These are the activations of a small neural network, seen along a few directions. Each row is one input.
In each table, some parts of the input vary, and every possible input appears once, in random order.
A made-up example of a description, with smaller parts first: one of 8 places around a ring, together with either a single point or one of 9 places around a ring or (one of 3 separate values, together with one of 4 places along a line).
Shared parts are said once, and a part with two or three values counts as separate values.
In the rows, zero is written as 128.

Other details of the inputs vary at random and push rows far along two fixed directions, the same in every table; ignore that.

A family of inputs:
R1: [124 127 104 147 114 150 116 130 132 133 122 129 135 111]
R2: [120 131 122 128 113 136 128 114 132 127 124 127 131 113]
R3: [118 123 118 137 112 146 128 128 136 132 114 121 132 115]
R4: [108 121 124 132 115 150 133 123 131 132 115 124 132 117]
R5: [114 130 126 122 115 139 130 115 128 126 121 129 127 113]
R6: [155 105 155 131 215  40 150 184  93 151 179 103 102 241]
R7: [128 133 121 121 114 133 126 118 128 123 121 129 126 105]
R8: [128 133 105 133 114 136 114 123 129 124 126 134 130 112]
R9: [132 134 106 126 116 133 114 122 125 120 127 137 129 106]
R10: [134 137 107 130 116 136 114 121 124 123 129 137 128 103]
R11: [134 135 111 131 112 139 111 124 125 128 132 134 128 107]
R12: [121 123 112 144 113 148 125 125 134 128 118 125 132 115]
R13: [125 125 121 135 109 144 130 126 134 128 115 124 132 115]
R14: [127 125 116 136 112 143 123 118 131 122 124 129 132 112]
R15: [131 129 109 139 114 145 114 125 128 127 129 133 134 110]
R16: [128 130 124 122 110 135 123 120 130 127 124 126 126 108]
R17: [124 131 119 127 112 137 125 120 133 126 121 127 127 111]
R18: [126 131 114 134 113 137 123 117 131 123 125 130 127 112]
R19: [114 120 136 128 116 140 130 110 134 125 117 128 133 114]
R20: [119 115 139 122 117 140 138 113 137 129 119 130 132 113]
R21: [116 123 139 132 111 141 141 123 137 127 118 128 134 115]
R22: [114 124 129 125 115 144 130 117 128 125 122 127 131 116]
R23: [166 196 178  91 184 131 129 168 159 120 108 169 150 197]
R24: [115 129 137 124 113 134 136 117 137 126 123 131 130 109]
R25: [170 210 180  83 181 113 126 163 148 108 122 172 145 183]
R26: [124 122 137 114 120 130 138 111 131 127 120 133 127 107]
R27: [120 115 138 127 115 142 143 118 138 132 114 129 133 117]
R28: [130 127 115 140 115 145 118 121 129 123 128 128 134 110]
R29: [109 119 135 133 113 145 139 124 140 131 116 126 134 113]
R30: [120 124 128 135 114 143 132 121 135 125 116 122 136 115]
R31: [119 129 126 127 117 135 128 115 135 123 121 125 130 110]
R32: [119 121 135 119 117 136 138 112 138 130 118 132 129 111]
R33: [174 201 182  79 180 119 125 159 153 116 118 172 144 187]
R34: [104  28 111 155 148  48 155 125  70 160 186  67  80 144]
R35: [129 126 107 135 114 141 114 125 129 123 126 133 134 113]
R36: [129 126 106 141 111 143 118 130 130 126 121 132 135 116]
R37: [181 214 149 100 181 122 103 170 145 113 128 173 145 189]
R38: [131 133 114 127 114 134 123 116 127 119 125 132 126 106]
R39: [134 134 117 132 113 139 115 120 126 125 130 130 128 107]
R40: [115 125 128 130 112 147 135 122 129 128 116 126 132 118]
R41: [184 210 157 108 182 130 113 176 147 113 120 168 151 196]
R42: [184 210 151 107 180 130 108 180 146 116 123 172 151 196]
R43: [124 125 122 130 111 142 125 121 133 125 121 125 132 111]
R44: [156 112 162 117 216  35 140 177  95 144 182 105  97 230]
R45: [122 124 102 143 114 146 116 131 133 129 119 130 135 115]
R46: [129 134 112 136 116 140 118 120 129 124 128 130 129 109]
R47: [132 133 110 128 111 136 111 123 126 124 129 135 129 110]
R48: [103  27 115 155 153  46 155 127  72 157 184  64  79 145]
R49: [114 127 133 126 118 133 130 109 134 126 118 130 128 114]
R50: [115 120 135 134 115 141 135 115 135 128 112 127 133 118]
R51: [124 130 126 123 110 135 125 114 129 128 126 127 130 109]
R52: [119 123 129 129 117 141 128 116 135 122 121 123 135 112]
R53: [110  24 105 162 146  48 148 133  70 161 192  66  74 151]
R54: [118 129 130 118 113 138 128 115 125 127 125 129 126 112]
R55: [ 86   8 117 171 151  58 161 130  79 169 174  59  81 156]
R56: [119 124 124 130 112 142 128 114 132 126 123 125 135 112]
R57: [118 128 134 120 118 130 131 108 129 123 118 132 127 107]
R58: [167 207 165 100 181 130 120 170 153 117 114 163 153 198]
R59: [114 122 139 126 112 139 136 118 137 124 123 129 134 110]
R60: [125 126 111 147 116 149 121 128 131 130 121 124 135 113]
R61: [160  98 145 140 216  37 146 188  90 149 184 103  95 243]
R62: [119 129 141 120 111 133 134 117 134 126 126 131 129 107]
R63: [134 135 114 131 118 135 119 119 124 121 129 132 128 105]
R64: [118 126 138 121 115 133 128 110 132 127 121 130 128 111]
R65: [113 121 125 136 118 146 130 123 138 128 115 119 136 115]
R66: [119 132 127 117 117 136 131 114 124 123 122 132 126 108]
Description of these inputs: one of 6 places along a line, together with one of 11 places along a line.
Changing only the place on the line of 6 turns R23 into R20. The same change can be made to R45. Which row results?
> R35
Changing only the place on the line of 6 turns R60 into R63. The same change can be made to R65. Which row results?
> R48
Which other rows does R42 become when the place on the line of 11 takes its other values? List them by row number.
> R6, R13, R21, R27, R30, R36, R40, R41, R50, R61
A walk changes only the place on the line of 6. It starts at R38 and steps to R53. List the rest of the walk in order.
> R18, R14, R61, R12

A family of inputs:
R67: [113 114 134 123 123 137 140 121 133 135 115 130 129 123]
R68: [132 139 115 119 126 125 116 121 123 122 128 135 123 120]
R69: [123 125 134 135 121 127 129 115 131 121 131 122 130 115]
R70: [152 128 137 141 199  79 133 186 108 141 157 111 116 224]
R71: [151 161 135 131 150 153 123 158 150 125 107 149 152 163]
R72: [125 115 141 132 119 133 143 121 138 129 121 126 131 118]
R73: [112 118 126 133 113 136 127 108 128 125 126 120 129 107]
R74: [137 120 126 132 114 129 128 126 127 129 136 130 126 109]
R75: [132 130 114 126 120 126 120 117 121 122 132 129 123 111]
R76: [110 125 132 124 119 132 135 121 129 129 120 121 126 122]
R77: [121 125 132 132 122 128 128 115 131 124 129 121 130 115]
R78: [112 124 127 126 123 131 125 116 127 126 124 123 127 120]
R79: [161 176 105 135 144 139  99 154 135 117 125 149 141 152]
R80: [117 117 137 122 124 136 139 124 135 133 115 130 130 126]
R81: [124 121 141 125 124 138 140 123 137 130 118 130 132 125]
R82: [107 126 130 123 120 134 135 121 128 130 119 123 127 122]
R83: [133 128 125 122 120 134 124 128 127 131 130 137 128 119]
R84: [127  67 121 143 145  79 141 138  93 152 170  98  96 146]
R85: [119 133 138 124 123 132 136 123 132 126 122 124 130 125]
R86: [119 126 136 129 118 130 138 121 133 127 124 119 129 118]
R87: [121 120 139 123 124 137 139 124 136 132 116 132 132 127]
R88: [128 128 111 125 119 125 118 116 119 124 130 130 122 111]
R89: [163 203 137 123 169 141 103 167 152 110 118 157 156 184]
R90: [125 121 120 122 118 135 124 126 124 134 129 135 125 115]
R91: [133  73 126 143 149  75 141 143  97 150 171  99  98 150]
R92: [161 167 117 134 138 149 105 162 139 126 124 153 144 151]
R93: [109 125 126 125 125 132 126 116 127 127 124 126 128 120]
R94: [124 130 110 122 122 126 119 119 119 126 129 132 121 114]
R95: [127 121 143 127 124 133 140 125 140 130 119 129 132 124]
R96: [123 131 140 130 120 130 139 123 134 123 126 121 131 120]
R97: [138 134 117 127 121 123 120 121 124 121 133 129 125 112]
R98: [136 128 116 132 117 120 122 117 122 120 136 126 123 106]
R99: [117 131 136 122 123 131 135 122 130 127 121 125 129 127]
R100: [117 131 132 125 127 131 125 118 129 125 125 127 131 124]
R101: [128 121 121 123 117 134 124 126 125 133 130 133 125 116]
Describe the family of inputs behind these rows.
> one of 5 places along a line, together with either a single point or one of 6 places along a line
A walk changes only the place on the line of 5. It starts at R94 and steps to R90. List the rest of the walk in order.
> R93, R82, R67
A walk changes only the place on the line of 6. It starts at R82 and steps to R76. List the rest of the walk in order.
> R99, R85, R86, R96

A family of inputs:
R102: [124  73 111 149 123  95 138 126 102 145 158 101 104 122]
R103: [150 179 137 124 132 167 116 148 158 118 100 158 156 145]
R104: [143 164 141 107 185  94 118 156 119 122 140 135 124 194]
R105: [147 227 132 107 100 216 100 125 183  96  68 185 180 102]
R106: [ 91  68 102 154 127  97 132 112  93 141 155  85 101 122]
R107: [ 94  57 163 122 122  97 174 103 116 147 139  97 104 115]
R108: [103  86 106 154 125 108 134 124 105 139 145  94 111 128]
R109: [163 137 142 123 160 107 129 161 128 135 142 142 126 167]
R110: [139 148 125 117 116 137 116 117 134 117 124 141 133 106]
R111: [180 155 155 116 179 103 126 178 132 133 146 151 131 194]
R112: [102 116  98 147  81 170 122 102 138 123 107 121 140  77]
R113: [176 184 150 105 161 127 119 161 141 117 125 165 141 167]
R114: [ 89 147  91 137  43 214 108  69 156 107  77 136 157  25]
R115: [ 80  78 160 127 121 115 168 103 129 141 121  98 118 125]
R116: [152 143 143 111 170  87 121 147 112 127 155 134 116 167]
R117: [107 108 102 129  86 138 123  92 118 126 127 120 117  71]
R118: [118  75 111 148 122  93 137 124  98 143 160  97 102 117]
R119: [146 158 136 127 150 139 122 155 142 126 116 145 143 160]
Describe the family of inputs behind these rows.
> one of 2 separate values, together with either a single point or one of 8 places along a line
Which other rows does R102 become when the choice among 2 separate values takes its other values? List them by row number.
> R112

A family of inputs:
R120: [141 176 140 116 118 170 125 122 161 114  86 156 157 126]
R121: [ 99 119  87 151  67 190 111  91 137 120 100 130 147  61]
R122: [115  65 111 156 138  70 140 127  85 150 182  71  88 132]
R123: [ 88  96 133 127  65 165 137  72 139 129 107 122 132  51]
R124: [104 131  95 133  70 176 108  80 134 115 108 136 139  53]
R125: [147 188 152  93 127 156 129 122 155 105  97 157 147 119]
R126: [137 141 122 132 150 128 120 153 118 130 135 129 132 159]
R127: [137 166 165 109 139 158 130 134 161 121 102 155 154 149]
R128: [111  61 121 153 136  96 157 134 102 148 145  84 105 143]
R129: [149 171 137 108 160 129 121 164 138 129 119 154 134 178]
R130: [144 142 182 101 185  87 141 146 133 125 142 140 126 183]
R131: [ 92  78 133 142 100 137 154 118 128 142 126 106 119 106]
R132: [110  76 114 129 138  79 141 133  91 152 159  99  92 135]
R133: [145 125 148 126 174  86 152 169 117 140 141 120 115 193]
R134: [100  81  95 152 111 135 126 111 122 138 125 110 120 104]
R135: [175 186 161 106 193  73 124 178 121 121 162 140 119 209]
R136: [109  86 119 138 113 114 145  94 122 126 130 108 115  96]
R137: [160 220 142 101 123 161  99 126 164  96 104 168 160 122]
R138: [162 162 146 130 183 100 124 178 124 126 150 126 131 200]
R139: [111  69 114 129 139  84 135 129  89 151 157  94  92 135]
R140: [140 188 122 118 124 170 110 143 147 114 104 162 152 131]
R141: [ 98  64 144 130 121  98 155 110 106 149 151  94 103 119]
R142: [107  97  99 163  94 137 131 121 120 134 137 100 117  98]
R143: [137 197 123 103 102 172 105 119 146 107 102 168 149 100]
R144: [143 144 129 148 147 117 116 147 130 120 134 126 135 152]
R145: [154 153 146  98 178  91 118 152 123 127 141 145 119 187]
R146: [170 158 173  96 199  70 139 162 124 120 145 141 121 214]
R147: [138 201 131  95 111 178  99 109 165 101  84 179 159  93]
R148: [107  93  97 145 113 121 120  99 106 130 142 112 116  95]
R149: [ 95  38 136 152 138  87 161 135 100 162 158  77 100 147]
R150: [126 180 165  92 101 169 132 111 161 116  95 164 154  98]
R151: [144 100  86 144  53 171 113  98 133 130 124 145 132  31]
R152: [172 172 157 116 199  67 117 168 122 117 160 135 125 202]
R153: [146 194 130  99 129 159 105 130 141 106 111 161 146 123]
R154: [108  54 100 175 127  90 136 128  95 150 167  74 106 133]
R155: [137 133 167 123 176 106 142 150 140 135 132 134 135 183]
R156: [143 196 131 106 121 184 103 131 164 111  84 172 161 126]
R157: [135 151 126 115 137 146 118 147 138 125 113 142 138 148]
R158: [102  51  95 172 139  92 131 131  84 149 160  84 101 133]
R159: [102  57 109 165 122 105 152 111 110 144 137  89 111 116]
R160: [101 124 115 125  60 172 140  82 140 118  95 130 134  44]
R161: [136  90  79 161  57 179 114 110 136 136 120 137 137  48]
Changing only one part turns R122 into R138. The same change can be made to R160. Which row results?
> R133
Changing only one part turns R144 into R152. The same change can be made to R128. Which row results?
> R125
Describe the family of inputs behind these rows.
> one of 2 separate values, together with either a single point or (one of 4 places along a line, together with one of 5 places along a line)
A walk changes only the place on the line of 4. It starts at R140 and steps to R126. List the rest of the walk in order.
> R121, R158
Which other rows does R139 become when the choice among 2 separate values takes its other values? List them by row number.
> R157
